These are the activations of a small neural network, seen along a few directions. Each row is one input.
In each table, some parts of the input vary, and every possible input appears once, in random order.
A made-up example of a description, with smaller parts first: ring(5) and (point or line(11) or (values(3) and line(6))).
Shared parts are said once, and a part with two or three values counts as separate values.
In the rows, zero is written as 128.

Other details of the inputs shift rows strongly along two fixed directions, in all tables alike. That doesn't count.

Table:
row 1: [ 90  71 190 104 136 160 123 104  75 169 138  90 127  99 171]
row 2: [123 146 119 165 156 154 125 143 145 102 143 123 140 143 152]
row 3: [167 181  59 164 121  90 146 144 182  80 116 171 139 159  92]
row 4: [158  85 110  91 114  44 171 113 118 167 129 154  88 110  39]
row 5: [ 87  78 206  95 147 170 118 126  78 160 144  86 130 111 162]
row 6: [121  52 171  45 104  78 149  94  67 197 122 114 107  87 103]
row 7: [163 128  84 114 103  64 159 111 146 130 120 163 117 125  73]
row 8: [169 184  71 150 118  93 145 145 185  86 120 173 135 161  89]
row 9: [106 111 169 111 131 148 116 130  95 137 127 108 142 127 166]
row 10: [129 169 117 170 144 160 120 150 159  86 149 136 142 154 136]
row 11: [130 169  93  95 111 151  93 134 139 135  91 130 133 118 126]
row 12: [ 93 137 172 164 143 182 100 139 110 109 137 100 153 138 190]
row 13: [127 173 126 171 136 153 115 147 160  86 132 135 147 155 150]
row 14: [135 177 108 154 134 146 119 147 160  86 127 143 152 159 152]
row 15: [ 87  73 201 104 123 152 120 106  66 169 134  91 128 101 167]
row 16: [167  92 105  82 119  33 169 115 138 159 110 156  98 107  45]
row 17: [156 108 116  92 124  70 157 121 144 143 115 149 113 118  71]
row 18: [164 172  50 184 133  99 145 136 197  87 127 172 130 155 109]
row 19: [144 175  96 113 109 154  93 134 149 114 103 120 110 107 123]
row 20: [123 160 114 119 114 200  76 139 134 134  99  92 123 121 153]
row 21: [164  88 115  81 117  37 172 121 119 163 126 152  93 106  26]
row 22: [ 88 133 160 160 139 192  97 136 106 114 142 104 157 145 214]
row 23: [108  31 194  52 119  95 151  91  50 207 139 103  93  80  89]
row 24: [105 100 164 124 119 136 122 123  90 145 131 114 133 126 153]
row 25: [162 174  48 184 142 104 149 139 194  86 136 169 125 156 102]
row 26: [ 99 146 139 180 157 199 110 131 130 100 155 106 148 140 195]
row 27: [ 90 144 160 188 142 194  96 139 119 104 142 106 153 148 209]
Each input here is: values(3) or (line(4) and line(6)).
Q: Which of the alternatives is row 3?
A: line(4) and line(6)
Q: Start at row 1 and move only the line(4) part, one step at a time. The first step leads to row 18. Which rows follow, in order?
A: row 16, row 17

Table:
row 28: [130 100 137  49 105  96 135 110 104 168 107 131 117 102  99]
row 29: [ 92 108 171 153 142 201 106 119  94 131 160  84 117 111 177]
row 30: [110 110 166 108 127 134 126 130  95 139 136 116 136 126 137]
row 31: [156 155  74 102 100  88 139 119 145 128 108 161 127 132  92]
row 32: [160 164  36 141 141 113 125 127 183 122 111 144 116 125 103]
row 33: [154 138  54 169 146 102 162 132 182 118 147 162 119 151  95]
row 34: [153 144  80 110  96  83 137 116 148 129  99 155 126 132 101]
row 35: [114 181 137 193 128 189  87 152 151  84 120 117 155 160 194]
row 36: [106 164 124 212 149 166 115 143 146  73 149 135 168 163 195]
row 37: [109 157 135 208 148 162 114 141 146  79 141 132 163 157 201]
row 38: [155 159  89 136 103  91 129 140 155 112 108 155 125 147  88]
row 39: [133 169  97 175 131 176 107 134 154 102 134 117 110 116 123]
row 40: [126 130 141  89 132 136 121 128 131 133 114 122 130 117 143]
row 41: [145  90 142 101 107  62 150 119 114 151 111 139 110 114  95]
row 42: [157 133  97 110  96  86 136 117 149 136  91 148 125 126 110]
row 43: [109  88 175 119 149 131 145 117 105 142 147 116 139 122 139]
row 44: [151 132 118 121 129  99 146 134 144 114 130 142 128 137  94]
row 45: [160 145  65 179 134 111 153 110 182 105 163 158 100 134  91]
row 46: [ 85  78 199 112 135 142 131 114  58 159 152 104 142 115 165]
row 47: [121 116 151  77 121 140 119 123 113 144 116 118 132 110 141]
row 48: [102 173 114 199 166 230  79 156 141  96 132 100 144 148 185]
row 49: [155 136  99 146 147  86 165 127 171 107 133 156 130 144  99]
row 50: [ 98  61 183  65 119 159 110  91  62 199 129  66  93  56 143]
row 51: [150 111 141  77 124  83 142 134 133 149 111 135 106 112  70]
row 52: [120 126 145 124 122 125 129 131  98 131 136 128 135 135 134]
row 53: [146 110 142  75 114  90 137 132 121 152 115 132 111 112  74]
row 54: [129  61 138  82 132  98 150 117  92 184 128 116  94 104  85]
row 55: [134 170  97 181 127 125 125 145 157  81 131 148 147 162 146]
row 56: [ 88 131 182 123 132 192  89 143  92 133 132  96 145 131 173]
row 57: [150 133 119 119 137  96 149 135 148 116 126 140 121 137  99]
row 58: [102  97 169 121 138 131 139 120  96 142 145 118 139 126 146]
row 59: [ 96 127 178 119 118 174  98 138  83 136 133 102 143 131 162]
Q: What do these inputs look like to the network?
A: line(4) and (values(2) or line(6))
Q: The inputs of row 53 and row 44 match in every part but the line(4) part. If row 39 is changed in the same way as row 53 into row 44, which row does it become?
A: row 29
Q: Change only the values(2) part in row 50. List by row number the other rows that result.
A: row 32
Q: Change only the line(4) part in row 38. List by row number the other rows that result.
A: row 34, row 36, row 55
